A small network was shown many inputs. Here are its activations along a few directions, one row for each input.
Each table varies a few parts of the input and shows all the possible inputs, shuffled.
A made-up example of a description, with smaller parts first: one of 4 places along a line, together with either a single point or (one of 2 separate values, together with one of 5 places around a ring) or one of 11 places along a line.
Shared parts are said once, and a part with two or three values counts as separate values.

Other details of the inputs vary at random and push rows far along two fixed directions, the same in every table; ignore that.
To show where, the next rows are all for the same input, with only those details redrawn:
[  0  -6   5 -19  -4   3  20   8 -19  17   9   9  19 -16   3]
[  1  10 -23  23 -10 -14 -21  -3  20   5 -12   8 -66   2  20]
[-16 -16  11 -30   0  11  20  12 -21  43   2  17  13 -23  14]
[ -5  -8   5 -19  -4   5  18   9 -17  24   5  11  11 -16   8]
[ 23  16 -20  22 -15 -18  -4  -4   8 -29   7  -4 -18   5  -3]
[ 37  12  -6   2 -15 -13  24  -1 -17 -46  29 -12  51  -2 -26]
[ -8   5 -20  16  -7  -9 -21   0  18  21 -16  14 -71  -2  28]

Rows:
r1: [ 15  16 -18  19  -1  -4  -7 -21  10 -56   6   2  -5   8 -19]
r2: [-11  10 -15  20  -4   9 -28   8  26  12 -13   9 -56  -7  37]
r3: [-10 -16  17 -41  10  10  13  25  -2  45 -18  17   2 -33  32]
r4: [-22 -17  15 -23   3  14   8  31  -8  62  -7   5   5 -16  18]
r5: [ 28  17 -21  24 -14 -15  -4   6  16 -30   3 -12 -16   0   4]
r6: [-25 -10  22 -19  24  13  -2  -7 -10  22   3  -1  13   4 -14]
r7: [ 39  13 -11   3  -7 -16  17   0 -12 -52  15  -2  40  -3 -23]
r8: [ 25  23 -17  23  -6  -5 -14  -5   8 -53   8   4   1   3  -5]
r9: [-11   0 -12  20  15 -20 -29 -15  21   8 -19  -6 -69  23  -8]
r10: [ 26   4  -5  -2  -9 -11  31 -16 -16 -48  27 -13  45   1 -40]
r11: [  5   1   7 -15   5  18   9  18  -9  -7   6   9  37 -21  10]
r12: [ 24  25   1  22 -12  -4 -20  10  24 -36  10 -25   6   8  -2]
r13: [-29 -19  16 -34  14  30  11   8 -20  33  -6  29   9 -21  16]
r14: [ -1  -7  11 -25  -3   4  11  19   3  28  -4   1   1 -23  25]
r15: [ -4   7 -17  28  -7 -14 -23  -4  18   2 -13  -3 -63  20   0]
r16: [ 12   0   5   3   4  -6  -3  11 -10  11   1  -6  20   7 -16]
r17: [ 21  13   8  11  -9   4  10  -3 -15 -48  29 -20  54  15 -37]
r18: [ 42  11  12  -1  -2 -12   4  17   0 -25  11 -31  53   5 -25]
r19: [-25 -16  26 -21  18  28  -1  10 -20  45  -4  10  20  -3  -1]
r20: [  3  -4   5 -16  -6   2  20   7 -18  10  12   6  24 -14   0]
r21: [ -1  -7  -5 -18  12 -11  16 -16  -9 -19  -1   3  -3  -3 -17]
r22: [ -8  11  -9  32  10  -1 -37 -14  24   0 -13  -1 -50  22  -7]
r23: [ 3 -8  9 -8  8  4 -2 25 -5 35 -8 -6 16 -4  1]
r24: [ -1 -11   5 -18  -2   5  26   0 -22   5   9   4  18 -10  -6]
r25: [-39 -44  19 -16   8   3  16 -19 -12  56 -26   9  35  18  24]
r26: [-11   1  -1   2  -3  14  -4  -6  -1  -2   3   9 -15  -3   9]
r27: [-11   9 -13  10   2  -2 -13 -24  14 -24   2  -3 -41   9  -1]
r28: [ 25   3   3   9   4 -15  10  -9 -10 -31  16 -19  39  16 -50]
r29: [-30 -22  19 -28   8  10  19   4 -18  49   0   8  10  -8 -10]
r30: [-11  12 -13  17  -6   7 -26  -2  17   8  -6  13 -49  -2  27]
r31: [-28  -9  24 -21   4  25   2  16 -16  45   6  12  22 -11  10]
r32: [ -3  13   1  20   6   4 -47  14  36  23 -24  -6 -52   7  27]
r33: [ 38  15   8   3 -13 -15   9  16   5 -35  18 -32  44   3 -21]
r34: [ 40  20   4  -1  -6   0   4   7   5 -61  17 -14  51 -11  -8]
r35: [  3  16  -8  28  -4  -3 -16 -16  15 -31  10 -11 -15  20 -22]
r36: [  3   5 -20  12   2  -7 -16  13  21   9 -24  13 -52  -9  29]
r37: [ 29  19   5  17   0   0  -8   3  -8 -35  20 -17  49  15 -30]
r38: [-21 -25 -10   6  -4 -10  14 -32   3   1 -33  11   7  14  31]
r39: [-16 -27   4  -5 -12  -4  35 -32 -14  -1 -10  -2  53  11  16]
r40: [ 28   4  -9  -2   0 -14  24 -16 -11 -53  14  -3  34   0 -37]
r41: [-12   1 -21  10   2 -17 -12 -23  19  -6 -11  -1 -73   9   4]
r42: [ -8  -1   1 -17  14   5   6 -17  -7 -25   6   5   8  -2 -13]
r43: [ -6 -14  13 -10  12   4   3   8 -16  30  -6   0   7   5 -13]
r44: [ 30  25  -6  19 -15  -4 -14   2  24 -50  12 -18   3  -3   8]
r45: [-40 -19  15 -30   9  29  11  -5 -12  44  -1  23  -3 -19  13]
r46: [-16 -11  24 -18  15  28  -5  27 -11  50  -5   4  28 -12  12]
r47: [-24 -17  19 -26   3  11  11  21 -20  59  -1  11  12 -12   7]
r48: [-19 -15  15 -25  10  -2  19  -5 -17  17   8  -7  14   2 -22]
r49: [-17 -12 -17  38 -16 -22 -10 -36  24  -3 -27  -7 -25  41  22]
r50: [ 11   3 -19  11   0 -13  -4  -7   6 -22 -11  10 -35   4  -1]
r51: [-20  11 -10  22   6  -6 -31 -19  25  -7  -7  -6 -64  22  -2]
r52: [-4  1 15 -7 -2 19  1 22 -6 11 12 -6 36 -8  2]
- What do these inputs look like to the network? => one of 4 places along a line, together with either a single point or (one of 2 separate values, together with one of 6 places along a line)
- Changing only the place on the line of 4 turns r32 into r34. The same change can be made to r37. Which row results? => r8
- Changing only the place on the line of 4 turns r14 into r3. The same change can be made to r45. Which row results? => r1
- Change only the choice among 2 separate values in r45. List by row number the other rows that result. => r10
- List by row number the other rows that have the place on the line of 4 in common with r48. => r4, r12, r15, r17, r29, r31, r33, r35, r47, r49, r51, r52

Rows:
r53: [  5   4  -7  33  -8 -10 -15   7  23  14  -9 -20 -13  17  -3]
r54: [ 10 -11  10 -40  -2   1  31  15 -11   5  -1  10  25 -33   3]
r55: [  9   5 -37  33 -19 -33 -10 -18  24  -1 -19  12 -61   6  28]
r56: [  2 -11   7 -10 -12  16  40  -1 -16 -14  17  -4  85 -12  -2]
r57: [ -7  -9  21 -18  15  14 -14  39  -4  62 -19  15  -4 -15  11]
r58: [ 10   1  13 -31  13  24  29  11 -36 -28  30  11  75 -25 -22]
r59: [ 41  30 -10  41 -22 -23 -12 -18  11 -57  22 -24  38  23 -15]
r60: [  3  14 -17  40   5  -9 -38  -6  16   9  -7  -3 -66  23 -21]
r61: [ 39  24 -26  40 -21  -8  -8   0  26 -76   4 -23   5  10   9]
r62: [-33   1   5   9  -6   3 -23 -10  16  21  -4  -2 -49  17  14]
r63: [-10  -8 -24  12 -16 -20   4 -13  23  19 -20   8 -53  -4  31]
r64: [ -1  10  13  -6   2   8 -25  13  25   9  -9   0 -21  -9  17]
r65: [ 17  -2   6 -12  -7  16  22  16 -20 -17  11   3  63 -16  17]
r66: [ 24  35  -7  19   5  -8 -28  -4  26 -60  19 -24 -17   8 -23]
r67: [ 17 -12 -24  17   4 -48  19 -62   6 -70 -16 -17  10  41 -32]
r68: [-26  -4  11 -18  29  17 -24  32  -3  65 -13  14 -39 -13   5]
r69: [ 13  16  -9  30   3  -8 -44  25  42   9 -25  -9 -68   9   5]
r70: [-26 -22   1 -33   7   6  22 -11 -25  48  -3  32 -24 -22   6]
r71: [ 46  39  -3  15   3 -12 -14  -5   0 -79  38 -23  36   9 -40]
r72: [-16 -33  20  -7  26 -11  15 -27 -17   9 -18 -16  48  35 -35]
r73: [  6   0  29 -28   6  17  23 -10 -38  -8  40  -4  79  -7 -39]
r74: [-13 -12  15 -29   7  29   8  22 -14  32 -12  34  21 -32  28]
r75: [-55 -26  10 -21  -1  28  15   0 -14  46  -8  23 -14  -8  26]
r76: [ 39  29  -5  25 -13 -14 -23   6  15 -42  11 -22  14  12   8]
r77: [-28 -17  19 -15  16  20   0  10  -9  55  -2   0 -15  -3 -19]
r78: [  2  -6  17  -4  -2   1  16  12 -34  11  21 -11  51  17 -35]
r79: [ 15   0   2 -40  10  -3  32   6 -33 -14  21  11  35 -29 -18]
r80: [-37 -10  22 -18  -1  14  -4  -2 -21  46   6  12   4   5  12]
r81: [ 21   5 -15   0  -9 -16  29 -25  -8 -46  21  -8   4  -2 -35]
r82: [  8  -5  16 -25  -1  25  23  17 -10 -14   5   9  54 -26   1]
r83: [  5  20 -13  25  15  -6 -41  18  32  -4  -8 -16 -67   9 -14]
r84: [ 17  16 -23  54 -12 -22 -34   0  27   5 -14 -12 -37  27   2]
r85: [ 17  -4  20 -10   2   7  11  36  -7  17   5 -25  46  -4  -4]
r86: [  2  -8  10 -18   2  24  32 -11 -38 -19  28  14  65 -12 -27]
r87: [ 33  25  -2  23 -13 -10 -19   7  25 -45  10 -33  10  10   7]
r88: [-47 -13  19 -21  13  26 -16  -7   5  59  -6  14 -43  -8  13]
r89: [  6  14 -26   2   5 -17  -8  -3  20 -23  -5   2 -67 -13   2]
r90: [-30 -18   1  -7  -4  21  10   1  -9  48 -14  29  12 -15  39]
r91: [-20  -6  30 -34  13  24 -15  24  -2  59 -13  25  -1 -24  32]
r92: [ 31  -7   7 -33 -10  -9  43  16 -34 -12  17  -2  71 -25   5]
r93: [-47 -39   0 -11  24   5   8 -43  -2  16 -40  16   0  23  13]
r94: [-20  -7 -21   5 -12 -19   0 -14  -4  22 -12  22 -66   7  20]
r95: [-23 -25  21 -11  21  -9   6 -43  -8  -4 -14 -12  42  32 -16]
r96: [-30  -3 -16  20  -9   7 -15 -11   1  12 -12  24 -52  11  25]
r97: [ 10   8  -6  23   1  -7 -34  30  19  30 -20  -8 -39   8  24]
r98: [  0  18 -14  40 -16 -13 -33 -16  41  -7  -9 -15 -43  19  19]
r99: [-34 -26   3 -30  -7  -1  32  -5 -19  37  -2  15 -17 -10  11]
r100: [-15   6 -23  28  -4   8 -20 -23  23 -17  -9  11 -67   6   3]
r101: [ 29  29 -24  26   1  -3  -7  -6  18 -85  18 -13  -5   2 -23]
r102: [ 57  19 -25  19 -25 -33  17  -2  12 -79  14 -30  16   2  -7]
r103: [ 29  -2   6 -33  -4  -7  31  13 -24 -12   8  13  46 -29  -6]
r104: [-42 -23  22 -16   6  16   5  18 -14  69  -6   0  -9   6  -2]
- Changing only one part turns r95 into r93. The same change can be made to r80. Which row results? => r96
- Changing only one part turns r83 into r89. The same change can be made to r68. Which row results? => r79
- What do these inputs look like to the network? => one of 4 places along a line, together with either a single point or (one of 2 separate values, together with one of 6 places around a ring)
- Change only the choice among 2 separate values in r80. List by row number the other rows that result. => r62
- Change only the choice among 2 separate values in r59. List by row number the other rows that result. => r98
